A small network was trained on invented records. Each row is its activation on one of them, seen along a few directions.
Records have a field called MUZ. Each example row is followed by its value.
The word absent means that the record has no MUZ.
The largest differences between rows may come from other fields.
Strong random noise was added to every row along 8 fixed directions; ignore it. To show where, here is one row again and again, with new noise each time:
[ 182  240  124  -45  208  127  134 -305  182   20  259   48  117   19
 -229    0    0  -17  387  198  289  210]
[  -7   16 -105   76  -30  -12   51  -97  -18   -3 -183 -135  103 -248
 -262 -374   14   97 -309   -1    7 -123]
[ -21 -111 -152  131   28  -24  124  -38 -185  -34  -90  115   59   38
   83 -212  -40  113 -170  -20 -125  -95]
[-400  295 -118 -160 -476  183   61  149  240  109 -545 -209   38 -169
 -107  -85  148  149 -230 -270  -89 -218]
[  95 -182  -62 -148  321  -57  -39  -70 -455 -114 -237  376  -31  308
  501  182 -218  322  442 -226  192 -136]
[ -26  -64  -76  -80  -74 -113  -58  130   93  -56 -109 -291  -86 -163
 -141  -92  -46  -86  -87   56   60  -98]
[ -96  159   75  -26 -149   56 -103  260  118  154  -32 -183 -120 -276
 -333  -11 -171 -128  227  131 -528 -134]
[ 145 -132    9  240  476 -316   -1 -260  126  101  375 -237  213  -39
 -132 -180 -199   50   71  172  -28 -113]
[  58 -220  -41   56  196  -26 -191 -110 -357  120 -117  -46  131  -57
 -221 -208   91  430 -308  -94  636   91]
[  50 -386 -231  135  154 -286   98   -2 -121 -164   99  -84    0  179
  260 -133  -44  -17 -271   63  166  -52]

[  16  118   97  -23   89  -59   -4  -26  254  -21  227 -133    7  -63
  -98   83  -82 -190  206  102  -66   38]	lemi
[-105  171 -145  -14  114   17  202 -320   73 -143 -260   92  250   89
  199 -133   67  285 -168 -284  388  -57]	lemi
[ -52 -218   -5 -107 -225   64 -133  363 -278  -66 -236  169 -229   19
  256  158 -112  -53   65  -97 -379 -171]	fakef
[ -40  353   18 -224  -77   86  256 -262  610 -200  183 -131  106  230
   82  200  288 -178  158   48  712  302]	lemi
[ 270  -44   94  -50  -50  172  103  -96 -149 -197   89  244  -90  -70
 -198 -183  100 -205  -25  278   52  206]	sobos
[-483   66 -210    8 -265  -36 -187  417   44  243 -369 -353   11  -63
 -137   52   80  352 -355 -289  245  -62]	buk
[-129  441    0 -153 -250  282  279 -103  369  -60  -88  192   88  160
  130  164   69 -113  312  -53   27  100]	lan
[  28   37   36 -109  -36   89    6  117 -106  -63  -87   68 -103  -23
  -45   10  -38  -42  176   36  -58   15]	nup
[  71  157  330 -175  386 -236 -215 -237  462  167  174 -367  129  -63
 -121  227 -267  -60  586  -33 -121 -273]	komo
[ 113  -46  225 -131 -338  501 -287  287 -480  116 -116  284 -294 -168
 -471    9  206   45  -50  169  114  347]	lud
[ 320  -75   -6  -31  263 -214   41 -310   62 -313  -73 -157   30 -324
 -188 -308 -157  -94  -66  102  153 -187]	diza
[ -15   57  -88  189   24   13  176 -182    8  -25  -38   11  126  -86
  -73 -260  -17   58 -199  -61 -115 -102]	pepu
[-256  144 -204   66 -275  -12  338   90  373 -104  137  -15   19  307
  228  115  127 -266 -140   20  -37  113]	tuze
[-246  214   42  260  -52  193  145  -46  330  362  448 -149  241  170
 -298   53  209   62 -178  173  116  353]	ridon
[ 111  -14  -46   50  189   19  -50   -7 -303  -51   78  237    5  100
 -102  -24  -46  133  117   38  319  217]	tuze
[ -53  143  -85 -232 -299  143   29   -2  122 -198 -534 -144   -8 -303
 -132 -200  105   35 -286 -178  229 -156]	fakef
[  22   19   60 -203   -7 -134 -145   90  276  -44  -78 -334  -84 -196
 -123  117  -80 -155  148   -5  188 -153]	nuba
[-139   50  131  -51 -479  369  -34  363 -139   74  -26  208 -235  -40
 -103  100  123 -218 -103  118 -467  161]	feter
[-127   16   93  217  -30  -33    6  157  296  194  397 -190  -27   79
 -138  161   -7 -169   17  183 -272   88]	pepu
[-348  169  -72  -45 -384  139  -53  476  123  118 -199  -37 -135   -2
    5  216  -81  -49   78  -63 -395  -41]	lan
[-167  -45  216 -205   25   90 -533  187 -347  365 -402  -97   -4 -146
 -281  143  -64  498  101 -363  172 -119]	komo
[-440   50  -73   41 -357   59  111  226  322  247   -8 -183   31  229
  185  233  134   -9 -156 -107 -212  -54]	kipa
[-197 -168  -95  272 -117   44   11  181 -111  152  208   75  103  219
   43  -33  204  101 -432   48   -3  206]	luk
[ 157  352  -17  -84 -217  407  291   14  -62 -266   10  402 -103 -120
 -214 -157   22 -291  260  261 -214  293]	luk
[ -62  -86   25  -29   41 -112  -61 -131  -39   12 -266  -15   93  -50
  148  -16  -56  215  -71 -253  -77 -330]	diza
[-246  165   75  117  -76   53    2 -148  277  259  -40 -218  239  -70
 -128  -63  166  238 -271 -221   -5 -124]	baga
[  41   74   50  -24  190 -109  -15 -292  249   20  -80 -287  208 -184
 -166 -230  -16    5 -132  -38  133 -204]	ridon
[  75  350   71 -137   10   92  139 -322  276 -122  -60   -9  106 -161
 -221  -70   15  -25  217  -28  277   30]	vok
[ -81 -331 -187  138  -10 -263  -81  315   50  -73  300 -427 -111   -3
 -101  -52   20 -141 -422  226  203  169]	feter
[ -17 -104   10   34 -109   23   49   96   38    6  161   49  -82  190
   32  113  148  -84  -58  119  152  162]	vete
[-542  362   -9  233 -402  118  187  -37  587  481   37 -155  342  173
   68   43  350  108 -393 -199 -436 -138]	absent
[-314  -75 -126    2 -270  -67   42  196  251   69 -185 -272  -13   76
  141   50  103  -12 -351 -105  -38 -148]	kipa
[  74  -17   -2  109   58  135    7 -154 -336  -18  -41  346   89   50
  -99 -151  114  280 -131  -52  284  156]	vok
[ 187 -582 -251  403  492 -452  192 -132 -427 -265  275  237   37  313
  664 -169 -342    8 -139   -7 -438 -277]	baga
[-457  350  110 -154 -317  194 -221  241  233  384 -404 -295   82 -238
 -366  102   72  346    7 -261 -122 -151]	sobos
[ 355 -560 -119   60  334 -486  -72 -112 -187 -394  101 -154  -91  -55
  154 -223 -133 -146 -266  149  229 -181]	diza
[ 172 -643   16  267  522 -301 -311   36 -680  138  140  233   19  225
  270  -24 -223  352  -46  -19  -48 -144]	kipa
[  54 -156  -75  113  134  -58   64  -10 -142 -103  116  106  -15  152
  194  -79  -35  -50 -107   27   32   36]	kes
[-122 -223 -140  168   41 -153  -89  158 -340  -26 -280   81  -24  -62
  185 -171 -175  154 -231 -247 -418 -348]	torim
[ -31  284   66  243  -48  324  393 -276  286   86  481  211  196  251
 -113   13  286  -25  -59  190  140  441]	baga
[ -72  -20  184   77  -67  -84   24   66  442  176  439 -291   11    5
 -167  127   15 -332   47  275 -348   33]	sobos
[-306  256 -157  288  -84  -91  223  -73  576  124  160 -425  262  -80
 -207 -284  118  -30 -439   48 -160  -66]	kes
[ -92   70 -100 -114 -184  164  213   22 -113 -107 -296  320  -54  190
  313   86   37   15   86 -141   13  -37]	sem
[-216   78  -62  -91 -209  202  -36  220 -302   78 -431  157  -38  -18
   17  -22   18  283  -36 -249 -108  -93]	nup
[ -16  216   16  193  365 -141  -77 -286  335  200  283 -482  335 -230
 -603 -224   35  278 -118   53  591  142]	torim
[  17 -177 -201  322  167 -213  102   -9  -72  -50  106  -60   81  -26
  -37 -294  -89   -4 -391   94  -27  -31]	buk
[ 127  111  125 -231   23  185 -170  116 -207  -15 -127  174 -176  -36
 -155  192  -42   19  374    8  414  208]	buk
[-185  429  -87   34  -95  110  109 -183  337  120 -161 -199  300 -213
 -359 -241   64  210 -110 -110  185  -16]	lan
[  20  -62  229  -30   93  122 -207  -77  -54  250   96    6   31   44
 -110  149   38  164  125  -16   99   31]	lud
[ -63  -27   22  -26  -61   -5 -133  100  109  100   28 -179   14  -44
 -197   52  146   66 -136   10  373   79]	nuba
[ 148    1  115  151 -174  248   36  113 -163    2  387  239 -153  -62
 -428  -44  117 -221  -44  363   10  459]	vok
[-143 -408  195   25  402 -434 -585  320  -84  446  190 -494  -16   -3
  -26  326 -206  255   71 -107  136 -207]	ziku
[-118  297  -93  -68 -300  202  350  -34  263 -230 -199   98  -18  -82
  102 -146   22 -251  -78   20 -445 -104]	feter
[ -80 -171    2  199  197 -127  -61  133 -182  198  160  152   24  225
  200  140 -161  139  192    7 -292  -90]	sem
[-133  390   27  -85 -370  222  227  100  348  -42 -205    4 -108 -202
 -180  -31  -31 -262  145   63 -519 -123]	vete
[-284  309  -12  -95 -275  313  -29  304  -97  135 -219  240  -90  117
  -75  256   21  156  203 -147   -5  176]	tuze
[ -93  -25 -184   22   -6  -66  183 -110   36 -191 -285   24   51  108
  293  -95   22  111 -205 -231  139 -181]	pepu
[-191   44 -244    3 -105   61   72  -47 -103  -59 -325  -66  135   31
   22 -244  205  327 -473 -265  560   44]	kes
[  36   24    9  -11  -45   13  -78 -216  -16   13 -395 -100  138 -313
 -253 -312   93  200 -452 -178  226 -154]	absent
[-385 -154   34  185 -452  358 -181  525 -632  398 -369  350  -98   16
  -43  -32  115  340 -424 -233 -636  -55]	nup
[ -10   50  124  -58  144   85  -37 -137  117  127  122  -17   62  150
   18  205    1  131  241   -9  207   68]	lud
[  -4  287   67  -42 -160  127  151   28  438  -44  263 -176    5 -139
 -282    7   35 -397  137  268 -118  197]	luk
[  92  189   95 -128   67  277  -67 -100 -285   -2 -246  276   22  -83
 -276 -105   -8  275  186  -76  184  117]	komo
[-373  -92  133  149  142 -203 -284   63  184  562   58 -305  247  181
   72  288    3  398  -69 -269   47 -218]	sem
[-223  150 -167  -29 -501   68  470 -223  468 -146 -287   36  124  194
  466 -125  377 -208 -488 -152 -260 -242]	absent
[  85   11   87 -108 -102    4  -91  115  100  -56  -48 -121 -130 -230
 -205    5  -61 -223   48   97  -58  -82]	nuba
[  66  -95  -52 -217   85 -117  -35   14  -93 -188 -228   26 -117   83
  215  118  -88   63  244 -123  305 -111]	vete
[ -89  485  205 -162  -61  284  -67  -84  307  221  -48 -153  113 -212
 -481   15   65   57  313   33   89   88]	ridon
[-287 -114 -207  144 -154   24   22  186 -208   62 -136   33   29  163
  136  -13  122  245 -360 -237  152   45]	torim

Here are new rows. What is MUZ for each?
[ 224 -363  169 -174  311 -177 -451  256 -518  -71 -108   72 -277 -171
  104  133 -410  -12  387   -9 -320 -249]	feter
[ 432 -197  -48 -281  122 -219   55 -279  137 -547 -164 -284 -170 -299
  -21 -298 -108 -416  -72  164  319 -203]	lud
[  61  121   23  -13  -31   46  169 -282  211  -48 -146  -54  127 -180
 -123 -274   39  -88 -142   18  -86 -178]	kipa
[-261  -54  -17  306   19   69   43   14   47  370  280   14  214  300
  -26   65  194  303 -250   23  108  200]	kipa
[ 127   76  -58  -72  235 -141 -102  -53  113 -135   22 -366    5 -243
 -341 -182  -90   16    1   95  518   74]	kes
[-170   29 -181   -6 -195   27  215   91   34 -212 -154  175  -59  272
  408   64   91  -58  -62 -137  -64  -53]	torim
[ 116   69 -135   90  295 -225  139 -145  148 -161   69 -141   67 -103
  -41 -162 -257 -101  107   88   23 -110]	buk
[ 268  -90   30 -129  220 -182 -235   88 -124 -250  -45 -188 -200 -308
 -266 -117 -206 -147  211  117  185  -53]	torim
[  11 -263   12  -20   98 -127  -68  -68  -83    3 -102    2   22  151
  254   31   17   86 -130  -97  147 -153]	kipa
[  62   36  -84 -198   66  -58  -88  -35   49 -141 -267 -260   -4 -239
 -221  -73  -24  104  -70  -92  637  -26]	nuba
[ -21  -93 -207  234  202   89  213  -14 -529 -128   37  624   58  361
  397  -35 -105  295   72  -78 -130  135]	lemi
[ 241   -7   29 -119  207 -143    1 -245  -40 -150 -105   65   12  -79
  192    8 -178  -45  253  -80  -84 -207]	absent
[  53   74   60   48  251   31  -96   23 -231   37   84  201  -12   39
  -42   80 -182  167  434  -27  -62   36]	torim
[ -79  627   14 -128 -300  446  273  -58   81  -64 -242  382    3 -109
 -234  -50   -9  -94  345  -31 -268  107]	tuze
[-116   81  105   -8   27  101 -220   99 -168  205 -198   57   -2  -57
 -118   79  -36  316  183 -203  -41 -100]	pepu
[ 306 -186 -228   33  452 -431   55 -455  -17 -323 -215 -337  219 -324
 -156 -591 -119  122 -381  -36  647 -265]	sem
[ 141 -440  -92  -20  -32 -206   30  184    7 -261  265  -12 -251  337
  356  246  101 -330 -164  214  350  243]	absent
[ 283   19  152 -288   96  218 -155 -161 -483 -226 -462  375  -98 -245
  -32 -166  -90  124  159 -128   83 -114]	feter
[-115  -69  -74  250  -20  190  164  185 -231   67  307  382  -48  410
  229  132   53   24  -30  110 -131  323]	kes
[ -56  379  -46 -180  -71  122  286 -127  475 -184  112  -67   21  177
   98  123  117 -205  289   57  333  187]	kes
[  52   38 -234   83  -17  174  326   39 -316 -311   54  479  -79  232
  213  -65  -23  -11   59   96   26  285]	lemi
[ 167 -144  -55  197  172  108   33  -61 -395   -4  206  209   51   34
 -218 -255   39  100 -175  200  209  288]	ridon
[ -29  333  110  -62   15  169 -136 -116 -142  204 -377  222  127 -236
 -109  -90  -95  290  239 -256 -386 -254]	absent
[ -34  123   29   28   -6   92  -85   -4 -243   85 -273  123   43 -276
 -236 -166 -152  278   98 -131 -348 -217]	diza
